Each row below holds a small network's activations on one input, seen along a few directions.
Each table varies a few parts of the input and shows all the possible inputs, shuffled.
A made-up example of a description, with smaller parts first: ring(8) and (point or ring(9) or (values(3) and line(4))).
Shared parts are said once, and a part with two or three values counts as separate values.
In the rows, zero is written as 128.

Other details of the inputs vary at random and push rows far along three fixed directions, the same in every table; ignore that.

Table:
R1: [ 96 141 132 151  86 133 186  75 121 201 149 123 122]
R2: [ 76 123  90 150 209 167 186 106 117 128 171 143 132]
R3: [122 101 190 102 158 134 119 133 117 138 131  97 157]
R4: [123 108  76 139 169 123 143 147 141  84 129 158 111]
R5: [118 124  55 156 161 130 145 134 148  83 134 154  98]
R6: [114 108 166 108 160 138 147 123 129 133 135 104 144]
R7: [130 120 165 110 134 120 138 134 130 137 128 110 151]
R8: [ 77 141 100 128 173 153 203  76  66  96 202 136 127]
R9: [168 135 104 118 114 117  57 170 163  94  87 147 122]
R10: [143 118  62 144 179 127 114 176 155  40 118 159  98]
R11: [145 134 137 125 107 132 100 120 140 150 115 122 138]
R12: [ 84 154 131 169  78 145 184  65 109 217 158 114 125]
R13: [115  90 124 104 230 145 144 172 142  52 148 122 146]
R14: [167 125 165 116  79 108  88 149 145 124  85 127 124]
R15: [105 141 184 140  89 141 178  76 112 205 143  99 130]
R16: [153 142  90  89  76 103  96 132 102  85 102 141 110]
R17: [141 125 141 128 141 124 128 143 132 113 134 119 123]
R18: [126 119 201  92 142 127 132 137 129 142 137  88 158]
R19: [127 113 196  95 151 137 137 129 130 144 147  81 160]
R20: [118 109 210  90 154 143 117 144 127 138 137  81 174]
R21: [162 139 123 123  78 107  89 149 160 120  99 127 114]
R22: [135 116 155 109 148 122  94 163 137 106 118 115 144]
R23: [132 129  84 156 139 131 133 138 146  89 120 145 101]
R24: [ 94 147 152 154  86 143 173  76 106 217 167  98 133]
R25: [144 138 106 130 114 130 101 144 148 126 113 146 129]
R26: [ 93 121 102 153 188 156 198 124 118 112 172 134 121]
R27: [112 123  38 166 166 120 156 132 136  86 134 172  83]
R28: [121 110 211  89 150 133 118 151 125 139 134  87 174]
R29: [126 108 181 108 169 132 146 146 123 115 135 106 156]
R30: [142 133 123 143  61 117  99 123 142 155  98 138 117]
R31: [160 131 142 121  83 100  68 156 142 123  85 126 131]
R32: [149 154 110 144  80 110  99 125 134 158 100 148 118]
R33: [124 161  88 167  65 118 128  95 128 190 115 161  97]
R34: [ 85 116  72 151 213 143 199 133 123  95 177 148 117]
R35: [107 156  15 137 134 132 152 104  77  95 146 185  92]
R36: [ 93 114  86 148 217 150 171 114 112 121 163 152 124]
R37: [ 98 109 200 108 160 142 147 117 108 165 143  92 164]
R38: [107 117 181 114 154 153 148  98 111 180 148 103 156]
R39: [127 143 136 147  60 128 122 111 137 174 118 122 127]
R40: [130 130 146 131 125 127 143 138 131 129 134 124 126]
R41: [139 114 103 139 124 123  95 140 141 110 109 139 113]
R42: [148 135  88 148  89 102 114 125 141 131 108 149  93]
R43: [162 128 116 128 107 100  99 143 144 115 107 130 119]
R44: [111 125  78  94 210 142 122 130  93  28 159 159 140]
R45: [134 137 105 152  70 116 100 120 140 146 101 142 103]
R46: [113 138 151 133 110 135 145 101 119 189 130 131 139]
R47: [124 164  94 176  39 120 158  70 133 201 137 130  94]
R48: [129 155 128 164  37 124 154  86 130 199 118 132 101]
R49: [147 126 119 138 118 114 114 145 137 106 105 143 104]
R50: [148 151 132 136  70 113 104 122 132 171 103 139 134]
R51: [102 138 163 132  92 139 176  85 124 193 149 101 144]
R52: [140 152 120  98  44 108  92 115  85 133 107 128 124]
R53: [123 131  37 166 159 119 151 137 139  90 147 165  85]
R54: [110 150  85 173 122 128 173 112 122 141 149 149  91]
R55: [151 135 104 136  82 115  83 155 154 116 102 141 118]
R56: [145 106 210  89 165 127 110 159 131 105 112  90 165]
R57: [112 114 181 112 150 132 140 132 116 147 137 101 167]
R58: [148 129 104 132 119 104 111 148 144 104 106 139 114]
R59: [180 132 147 124  84  99  81 151 145 115  87 122 120]
R60: [131 109 214  74 177 143 110 158 128 132 130  95 183]
R61: [127 178 121 124  12 114 149  73  73 178 125 129 104]
R62: [ 74 129 107 113 184 152 174  89  68  86 195 132 145]
R63: [123 105 190 109 174 138 151 125 114 132 143  97 147]
R64: [117 135 156 140 106 142 164 106 126 158 138 112 133]
R65: [154 134 126 121  94 127  82 141 153 132  94 140 135]
R66: [166 107 140  96 139 124  57 175 158  85  77 140 141]
R67: [110 135 181  72 124 134 142  91  81 119 165  99 163]
R68: [177 121 127 111 103 101  46 179 154  90  89 130 125]
R69: [169 105 135 113 137 118  81 163 153  74  92 130 119]
R70: [168 133 128 109 120 112  58 173 154 101  88 141 130]
R71: [131 105 190  88 170 145 101 140 133 131 114 107 164]
R72: [153 140 127 141  70 103  91 130 131 153 104 128 122]
R73: [125 119 137 131 128 137 119 122 131 136 131 113 137]
R74: [138 158  86 163  85 116 124 104 127 170 121 153 110]
R75: [110 104 194 101 160 141 157 108 121 158 149  85 158]
R76: [150 114  62 148 172 129 111 162 155  43 116 156  96]
R77: [131 129  48 165 170 132 144 147 141  71 140 160  87]
R78: [103 152  41 180 140 142 169 101 124 149 163 165  95]
R79: [ 73 106 108 149 202 150 190 117 105 124 168 139 134]
R80: [154  97 188  70 202 133  73 184 142  81 116 103 173]
Each input here is: line(4) and (values(2) or (values(3) and ring(6))).
Changing only the line(4) part turns R38 into R75. The same change can be made to R60. Which row results?
> R34
Changing only the line(4) part turns R27 into R49. The same change can be made to R58. Which row results?
> R56
Change only the values(3) part in R53. List by row number the other rows that result.
> R18, R34
Change only the values(2) part in R16. List by row number the other rows that result.
> R67
A walk changes only the ring(6) part. It starts at R57 and steps to R79. List the rest of the walk in order.
> R30, R39, R55, R28
Change only the values(3) part in R43. List by row number the other rows that result.
> R7, R58
Change only the ring(6) part in R36. List by row number the other rows that result.
> R11, R38, R74, R78, R80

Table:
R81: [148 159 175  72  38 106  94  95  88 131 124 113 153]
R82: [124 126 130 131 136 119 140 137 130 139 123 124 132]
R83: [130 139 198 118  91 136 147  96 123 198 142  88 145]
R84: [111  97 191  92 216 149 145 137 114 123 144  99 172]
R85: [182 111 174  87 122 117  43 171 153  99  82 115 154]
R86: [163 129 155 110  80 114  70 139 148 137  77 127 128]
R87: [113 152 125 158  83 123 148 102 116 195 135 138 111]
R88: [161 125 131 132  74 108  87 146 154 116  87 134 108]
R89: [155 141 124 149  82 109 114 125 137 137 107 132 111]
R90: [139 104  62 136 188 135 112 171 158  34 120 158 102]
R91: [126 152  54 177  80 129 126 109 141 143 115 171  91]
R92: [108 108 183  98 203 149 146 143 126 121 158  93 171]
R93: [ 85 130 105 161 127 140 203  83 111 175 155 134 117]
R94: [131 166  57 121  59 114 121  99  71 113 129 156 101]
R95: [105 121  63 156 195 138 142 140 139  83 154 147 109]
R96: [154  87 146  91 184 116  84 184 149  62  99 121 140]
R97: [104 130 122 156 162 135 173 125 119 128 152 127 123]
R98: [123 134  55 160 126 129 120 132 150 100 125 156  98]
R99: [ 82 116 113 144 193 152 181 117 110 141 175 137 138]
R100: [115 135 196 113 121 142 165 108 121 186 155  92 153]
What is each input in this table made of?
> values(2) or (values(3) and ring(6))

Table:
R101: [161 129  84 143 110 111  88 171 155  89  95 156 104]
R102: [132 114 159 103 175 136 115 155 143 110 126 116 151]
R103: [136 125  51 150 146 125 100 160 156  78 106 174 100]
R104: [125 125 178  82 140 138 118 128  98 102 146  96 162]
R105: [131 144 215  78  58 123 122  94 101 170 137  73 162]
R106: [121 110 115 138 172 134 150 136 138 102 136 127 118]
R107: [173 121 121 129 113 113  71 167 159  87  83 135 113]
R108: [118 125 172 122 113 129 126 117 125 174 126 107 152]
R109: [ 89 146 102 169 115 140 200  88 122 176 162 133 107]
R110: [132 116 151 124 135 131 136 131 144 122 127 114 133]
R111: [119 167  74 146  49 122 124  84 103 155 138 150 104]
R112: [113 109 120 126 176 141 133 146 132 114 132 131 141]
R113: [116 123 134  93 174 134 140 123  91  99 145 131 146]
R114: [135 126 198 118 100 125 122 122 126 174 122  94 145]
R115: [148 122  75 143 126 112 112 160 155  86 108 152 102]
R116: [156 143 144 139  42  98 101 124 148 165  97 120 116]
R117: [180 130 148  78  73  95  60 153 127  82  75 127 127]
R118: [ 88 143 120 124 123 142 175  76  75 163 159 136 131]
R119: [130 116 172 110 152 136 122 150 138 118 125 110 148]
R120: [136 176  75 157  26 105 133  87  98 157 117 162  86]
R121: [ 92 117  84 157 175 141 164 116 122 133 152 146 114]
R122: [ 90 140 107 170 124 148 182  78 113 192 155 131 118]
R123: [102 130 102 111 183 145 152 117  96  90 172 132 139]
R124: [100 130 102 165 133 131 185  99 121 158 156 132 104]
R125: [159 153 135 153  29 100  97 123 143 175  96 131 110]
R126: [114 114 139 128 161 147 135 125 135 130 136 126 143]
R127: [133 116 170 104 158 133 121 148 134 133 127 107 159]
R128: [136 114 175 115 149 137 121 141 140 119 126 108 148]
R129: [120 117 114 137 186 141 145 133 133 114 142 133 127]
R130: [151 129  51 153 150 122 101 157 160  76 112 173  96]
R131: [142 113 194  98 143 126 104 143 134 144 120  98 157]
R132: [117 114 114 133 188 133 141 144 132 109 142 134 134]
What is each input in this table made of?
> line(4) and (values(2) or ring(6))
Change only the values(2) part in R104. List by row number the other rows that result.
> R120
Change only the line(4) part in R115. List by row number the other rows that result.
> R101, R112, R127
